These are the activations of a small neural network, seen along a few directions. Each row is one input.
In each table, some parts of the input vary, and every possible input appears once, in random order.
A made-up example of a description, with smaller parts first: one of 3 separate values, together with either a single point or one of 11 places around a ring or (one of 6 places along a line, together with one of 8 places around a ring).
Shared parts are said once, and a part with two or three values counts as separate values.

Other details of the inputs vary at random and push rows far along two fixed directions, the same in every table; ignore that.
These rows show it; all are for the same input, with only those details redrawn:
[  5  -9 -31   1  -5  -9 -15 -12  15  -2 -32   5  -4  -5   2  -3 -28]
[10 11 10  0 -5  4  3 -2  1  0  3 -1  2 -4 -1  6  1]
[  9   4 -14   0  -7  -8  -7  -9   0   6 -27   5   9  -8  -5   4 -24]
[ 9 11 10  0 -4  3  4 -2  0  1  3 -1  2 -3  0  6  0]
[ 9 11 10  1 -4  4  4 -1  1  0  3 -1  2 -3 -1  5  0]
[  1 -17 -27   1  -2   0 -12  -8  28 -12 -12   0 -22   1  10  -6 -10]
[ 12  17   5   0  -8  -4  -1  -5 -12  10 -18   5  20  -9  -9   9 -16]
[10 10 10  0 -4  5  3 -1  1  0  3 -1  2 -3  0  5  0]

Table:
x1: [  0  -3 -15  -1  -6  -4  -1  -5  -8   2 -29   3  15  -9   5   8 -25]
x2: [10 21 26 -3 -7  4  7 -2 -8  4 10  0  9 -4 -4 12  6]
x3: [ 10  23  21  -5 -11  -1  13  -3 -19  19  -7   3  36  -3 -16   9 -10]
x4: [  5  11  22   0   3   3   7   3 -19  13   8  -5  13   4 -16  -2   9]
x5: [ -3   6  25  -6   6  10   5   3   2   1  32 -11  -9   9  -5  -6  28]
x6: [ -5 -21 -35   3  -5 -16  -7  -2  12   0 -26  14   6   0   5  -6 -27]
x7: [ 2 -2 22  8 -1  8 22 17  3 -6 35  1 -1  8  7  0 23]
x8: [ -4   0 -13  -8  -9  -7  -6  -9  -6   0 -26   4  14  -8   7   9 -25]
x9: [ -7 -21 -26  -7  -6  -2  -7 -12  33  -8  -9   0 -14   7   7  -9 -10]
x10: [-10 -30 -24  -4  -1   8  -4  -7  48 -19  10  -6 -35  14  17 -15   7]
x11: [  4  -9 -13   7   8  -2 -11  -1   0   0  -9  -3 -14   2  -3  -7  -2]
x12: [  0 -28 -24   6   4   8  -6  -3  40 -24   7  -6 -42   8  19 -12   4]
x13: [ -1  12   2  -8  -3 -11  -8  -9 -17  22 -17   1  23  -4 -19   0 -12]
x14: [ -1   0   9  -2   9   7  -5   2   8  -5  21 -10 -25   5   3  -4  23]
x15: [ -2  22  13  -3   0  -2  -1   2 -38  16 -14   0  24 -11  -9  12  -8]
x16: [-13  12   7  -3  17   6   7   3  -4 -17  33  -3  -4  -1  -8   6  37]
x17: [ -9 -26 -31   1  -4 -10  -5   1  26 -10  -5   8 -11   5  15 -10  -9]
x18: [  6  12  23   5  -3   9  18   6 -17   2   8  -6  14  -5   5  12   4]
x19: [-10 -20 -11  -1  -3  -1   3   7  28 -15  20   4 -17  10  18  -8  12]
x20: [ -7  11  19  -3   2 -11   3   9 -17  10  12   6  13  -1  -8   1  12]
x21: [ -8 -11 -13   4   6   2  -8   0  -7  -4 -10  -3 -12  -1   5  -3  -4]
x22: [  8 -13 -32   8  -2  -8 -12  -8  12  -1 -32   4  -3  -4   1  -4 -30]
x23: [ -4 -18 -33  -2   3 -11 -18 -10   6   9 -31   1  -1   2  -9 -14 -23]
x24: [  8  11  28   1   0  16  13   5   8  -8  32  -7 -12   3   6   5  24]
x25: [-1  6  9 -3 -5  7  8  1 -6 -4  1 -3  7 -5 10  9 -1]
x26: [ -8  13   0  -7  -1  -7 -10  -4 -28  13 -19   0  18 -11  -5  10 -15]
x27: [  3 -10  -9   1  -4   4   4  -3  15  -2  -6  -1   0   6   0  -6  -8]
x28: [ -6 -20  -7   3   2  13   5   1  21 -22  13  -9 -25   5  23  -3   9]
x29: [  6  19  20   0   5   2  -1   2 -19  11   7  -4   3  -2 -10   5  11]
x30: [ 7  2 10  4 -4  7 13  1  1  5  5 -3 11  4 -5 -1 -1]
x31: [-11 -22 -11   6  10   9  -4   4   9 -17  10 -10 -32   6  14  -9  13]
x32: [ -6  14  13  -2   6  13  17   0   4 -22  38   1   5  -3   1   8  35]
x33: [ -3 -18  -6   0   0  13   5   0  33 -14  16  -5 -22  13  10 -10  10]
x34: [  1  10   6  -3   3  -3 -10  -3  -7   6   0  -4  -4  -2  -7   2   5]
x35: [-12  -8 -13  -4   5   0 -12  -2  -3  -3  -7  -4 -11  -3   8   0  -3]
x36: [ -2   2   0   4   3 -15  -2   7 -24  15 -17  12  22  -5 -15  -1 -11]
x37: [  6  10  21   2   4   4   8   4 -19  12   9  -5  12   4 -16  -3   8]
x38: [ -6 -16 -34  -5   2 -12 -19 -11   8   9 -31   1  -2   1  -9 -14 -22]
x39: [ 0  0 24  6 -1  8 21 16  4 -7 36  2 -1  9  8  1 25]
x40: [ -7  -6   8  -3  -4   0  10   9  17 -10  30   4  -9   8  15  -2  20]
x41: [ 5 -2 -8 -1 -4  0 -6 -7 14 -5 -6  1 -9 -2  4  1 -7]
x42: [ 10  23  15   2   3  -5  -4  -1 -32  20 -14   2  22  -6 -18   8  -7]
x43: [ -6   3   4   1   5   4  -2   3 -17   2  -1  -5  -2  -3   2   4   3]
x44: [ -5  10  20  -2   4  -9   4  10 -18   9  11   7  14  -2  -9   0  12]
x45: [ -2  -1 -14  -6  -8  -6  -5  -8  -6   2 -27   4  15  -9   7   9 -25]
x46: [ 7 -4 -8  4 -2  2 -5 -4 12 -5 -7  0 -8 -1  4  0 -8]
x47: [-4 -4 21  7 10  4 11 17 -6 -4 29  1 -9  8 -2 -6 26]
x48: [ -5   6  -2   0   0 -18  -5   5 -22  15 -15  11  22  -6 -13  -1 -11]
x49: [  5   7  23   5  11  11   5   7  -5  -3  26  -9 -17   7  -1  -2  26]
x50: [ -4   4  -1   2   2 -15  -3   6 -23  15 -16  12  22  -5 -14  -1 -11]
The inputs of x29 and x24 match in every part but one. If x43 is changed in the same way as x29 into x24, which row does it become? -> x1
The inputs of x22 and x11 match in every part but one. If x39 is changed in the same way as x22 into x11, which row does it become? -> x36
Describe the family of inputs behind these rows. -> one of 2 separate values, together with either a single point or (one of 4 separate values, together with one of 6 places along a line)
Change only the place on the line of 6 in x4. List by row number the other rows that result. -> x5, x13, x23, x37, x38

Table:
x51: [ -3 -35 -34   7   5   2 -14  -3  40 -17  -2  -5 -45  12  15 -17  -2]
x52: [ -5  -3  10  -2   2  11  11   7  19 -18  33  -2 -18   4  16   1  27]
x53: [ -9 -18 -37   2  -2 -15 -12  -5  -6  -2 -38   6   9  -9   9   0 -33]
x54: [ -3 -36 -34   7   4   3 -12  -1  41 -15  -1  -3 -44  13  12 -22  -2]
x55: [ -4  -5 -12   3  -3 -12  -2   3 -16   5 -25   9  19  -9   3   3 -22]
x56: [ 14  21  37   6  -2   5  17  11 -29  18   6  -2  23   1 -16   5   5]
x57: [  1  30  30  -4  -5   7  14   5 -34   6   8   1  29  -9   0  21   6]
x58: [  4  16   9  -2  -5  -6   9   1 -12   9  -2   9  28  -6  -8  11  -3]
x59: [  0  13  12   3  -4  -6   7   7 -23   7  -5   9  23  -8  -1  10  -7]
x60: [  9  12  37   2   5  21  17   7  15  -8  47 -13 -19  12   4   0  39]
x61: [  2  15  11  -1  -6  -4   7   3 -20   6  -3   8  26  -7  -1  10  -5]
x62: [-17 -14 -40  -3  16 -24 -34  -7 -14  10 -38   6  -5  -7 -16 -13 -18]
x63: [ -1   3  14   4  -5 -10  12  10 -20  15  -3  10  30   0  -7   1  -5]
x64: [ -6 -10  10   1   2  11  14  10  17 -14  37   1 -14  11  11  -7  27]
x65: [ -8 -15 -14  -5  -1   4  -1  -2  31 -23  13   0 -21   2  15  -3  10]
x66: [ -3 -32 -33  -1   1   0 -11  -8  51 -11   0  -4 -37  15  10 -22  -1]
x67: [ 12  11  16   4  -1   1   4   4 -24  13 -11  -2  13  -6  -7   6  -8]
x68: [  0  -9  -9  -4   0  14  -9 -13  30 -20   4 -12 -34   2  13   0   8]
x69: [-11   1 -18  -1  15 -21 -23  -2 -27  17 -23   6   9  -3 -25  -8  -6]
x70: [ -3  13  31  -5  -1  18  18   6   8 -21  48  -9 -11   2  13   9  38]
x71: [  1   4 -15  -5  -7 -13  -2  -8   0   4 -21  11  24  -7  -8   7 -20]
x72: [ 14  16  14   2  -5   1   5  -1 -14  16  -5   2  20   1 -15   1  -7]
x73: [ -2  24  31   0   0   5  16   9 -39   6   5   0  27 -10   2  19   3]
x74: [  8  -7 -32  -2  -5 -12 -18 -19  16   5 -39   4   5  -4  -9  -3 -33]
x75: [ -3 -39 -32   8   8   2 -13   0  36 -18  -4  -7 -43  12  16 -18  -3]
x76: [  4 -11 -33   3  -3 -10 -19 -12  -1   5 -41   0  -4  -8   0  -1 -35]
x77: [  8  11  39  -3   0  18  17   4  20  -6  50 -10 -15  15   0  -6  35]
x78: [  6  28  31  -2  -6   0  21   7 -21  13  14   8  35  -4 -13  10   8]
x79: [ -1   0 -13  -8 -10 -15  -1  -6   3  10 -19  13  27  -4 -12   0 -21]
x80: [ -9 -16  13   6   5  10  16  16  12 -15  34  -2 -16  10  13  -8  27]
x81: [ 14  18  15   1  -5   2   1  -2 -18  12  -8   0  15  -5  -8   6  -7]
x82: [  2  12  12  -4  -8  -9  11   3  -9  15   1  11  31  -2 -11   4  -4]
x83: [-18 -35 -38   3   4   0 -10  -2  32 -27   1  -2 -36   3  27  -9  -2]
x84: [ 16  31  34   0  -5  10  10   0 -29  13   7  -8  20  -6  -9  15   5]
x85: [ -4  16  11   0  -3   0   6   3 -27   4  -7   4  19 -10   3  16  -8]
x86: [ -6  -9 -40  -4  -6 -15 -13 -12   6  -2 -37   7  10 -11   5   4 -30]
x87: [  5 -12 -31   4  -3 -12 -18  -9   2   6 -41   5  -3  -6  -2  -4 -35]
x88: [ 11  24  15  -3  -5   6   0  -8 -16  10 -12  -5  12 -10  -5  14  -7]
x89: [ 14  24  15  -4  -8   3   0 -11 -12   8  -9  -5  16  -9 -10  12  -6]
x90: [ -1 -24  -8   5   2   4  -2   4  30  -7  15  -5 -32  16   8 -17   8]
x91: [  9  -1  -9   0  -7 -10  -7  -5  -1  18 -23   5  16   3 -12  -6 -22]
x92: [  4  29  29  -2  -6   4  16   6 -32   7  11   1  31  -8  -2  18   6]
x93: [ 13  23  13  -1  -6   2   1  -8 -15  11  -9  -5  15  -9  -8  11  -6]
x94: [-4  0 34 -1  0 14 23 16 10 -8 54 -2 -7 14  8 -3 40]
x95: [ 18  34  38  -3  -7   7  10  -3 -19  12   7  -3  23  -8 -15  13   4]
x96: [  2  -8  15   5   7  19   7   7   8 -15  28 -18 -32   7  15  -2  23]
x97: [ -9   1  10  -4   2  15   9   4  15 -22  29  -7 -20   2  20   7  27]
x98: [ -3  -7 -13   5  -2 -14  -1   3 -14   7 -24  10  22  -5  -1   3 -21]
x99: [ -3  -5 -14   4  -5 -13   1   2  -9   9 -21  14  22  -4  -7  -1 -21]
x100: [-16 -19 -39  -4  13 -31 -30  -7 -10  16 -35  10   0   3 -22 -21 -16]
x101: [  3  12   9   0  -5  -5   8   4 -17   8  -1   9  29  -3  -6  10  -4]
x102: [  6  -9 -34   1  -4 -12 -15 -14  15  10 -38   6   5  -1  -9  -9 -32]
x103: [  7  -8 -33  -2  -6 -11 -16 -18  18   7 -37   6   6  -2 -12  -8 -33]
x104: [-13 -33 -39  -4   0  -1  -7  -6  48 -22   1   4 -27   7  11 -14   0]
x105: [-21  -5  10  -3  25   9 -10   9  -3 -13  40 -17 -38   6   0  -9  44]
x106: [  9   8  36   4   5  22  16   9  10  -9  48 -13 -20  14   6  -1  38]
x107: [-22  -3  10  -5  26  13 -12   8  -4 -13  37 -16 -40   4   4  -7  43]
x108: [  8  15  16   1   0   7   2   0 -27  10 -13  -7   9  -9  -3  12  -9]
x109: [-10 -15  14   4   2   7  15  15  18 -11  40   1 -17  13  12  -8  27]
x110: [ 10  21  14  -2  -4   7   0  -6 -22  10 -11  -5  12  -8  -4  13  -7]
x111: [-16 -17 -41  -2  15 -26 -29  -8 -12  12 -37  10  -1   0 -23 -19 -17]
x112: [ -6 -30 -32   2   5   9 -17  -8  32 -21  -9 -10 -48   4  21  -9  -5]
x113: [ -5 -42 -30   5   3   0 -11   2  40 -11  -2  -5 -40  17  14 -24  -1]
x114: [ -5  15  33  -8   0  22  17   6   7 -22  45 -10 -13   2  15  13  38]
x115: [  1  11  11   5  -4  -7   9   7 -20  10  -3   9  26  -4  -6   9  -6]
x116: [ 14  22  15  -1  -5   1   2  -5 -12  12  -9  -1  16  -7  -9   7  -7]
The inputs of x111 and x105 match in every part but one. If x54 is changed in the same way as x111 into x105, which row does it become? -> x76
Describe the family of inputs behind these rows. -> one of 6 places along a line, together with either a single point or (one of 2 separate values, together with one of 5 places along a line)
Which other rows agree with x113 in the place on the line of 6? List them by row number. -> x63, x66, x77, x79, x82, x90, x91, x94, x100, x109
Change only the place on the line of 5 in x67. List by row number the other rows that result. -> x81, x87, x95, x116
Change only the place on the line of 6 in x78. List by row number the other rows that result. -> x52, x58, x82, x86, x97
Change only the place on the line of 6 in x85. List by row number the other rows that result. -> x59, x83, x99, x109, x115

Table:
x117: [  4   6  24  -3 -10  21  20   3  20 -15  30  -5 -11   4  20   8  17]
x118: [ -7   9   9   0  -5 -20  11  12 -35  23 -13  21  53  -6 -19   5 -16]
x119: [ 13   8   8   3 -14   3   9  -6  14  -3  -1   1   5  -1   6   5 -10]
x120: [ -8 -14 -13   2   9   0 -11   2   2  -4   0  -4 -21   3   3  -6   4]
x121: [  7 -12 -21   1  -5   3  -3  -8  25  -9 -12   2 -10   1   7  -4 -13]
x122: [  4   3  22   1  -1  12  12   5  14  -9  33  -6 -15  10   9  -3  26]
x123: [-15 -28 -53   1   9 -21 -34 -14   8   4 -40   3 -16   3  -9 -19 -25]
x124: [  8  31  36  -2   0   5  12   7 -38  14  10  -3  30  -8 -11  15   8]
x125: [ 12  24   7  -4 -12  -4   8  -4 -22  15 -24   7  40 -15  -9  20 -23]
x126: [ 11  21  27   1  -2   7  12   6 -16   5  14  -1  12  -4  -4  11  11]
x127: [-15 -24   3   1  16  17  -1   7  31 -25  48 -18 -55  17  14 -17  42]
x128: [ 2  2  7 -1  1  0  0  0 -4  2  1 -5  1  0 -3 -2  3]
x129: [-17 -26 -55  -1  13 -22 -34  -9   3   2 -45   7 -15  -5  -4 -15 -26]
Describe the family of inputs behind these rows. -> either a single point or (one of 2 separate values, together with one of 6 places along a line)
Change only the choice among 2 separate values in x127. List by row number the other rows that result. -> x120
Start at x117 and move only the place on the line of 6, one step at a time. The first step leads to x125. Which rows follow, in order? -> x126, x124, x120, x129
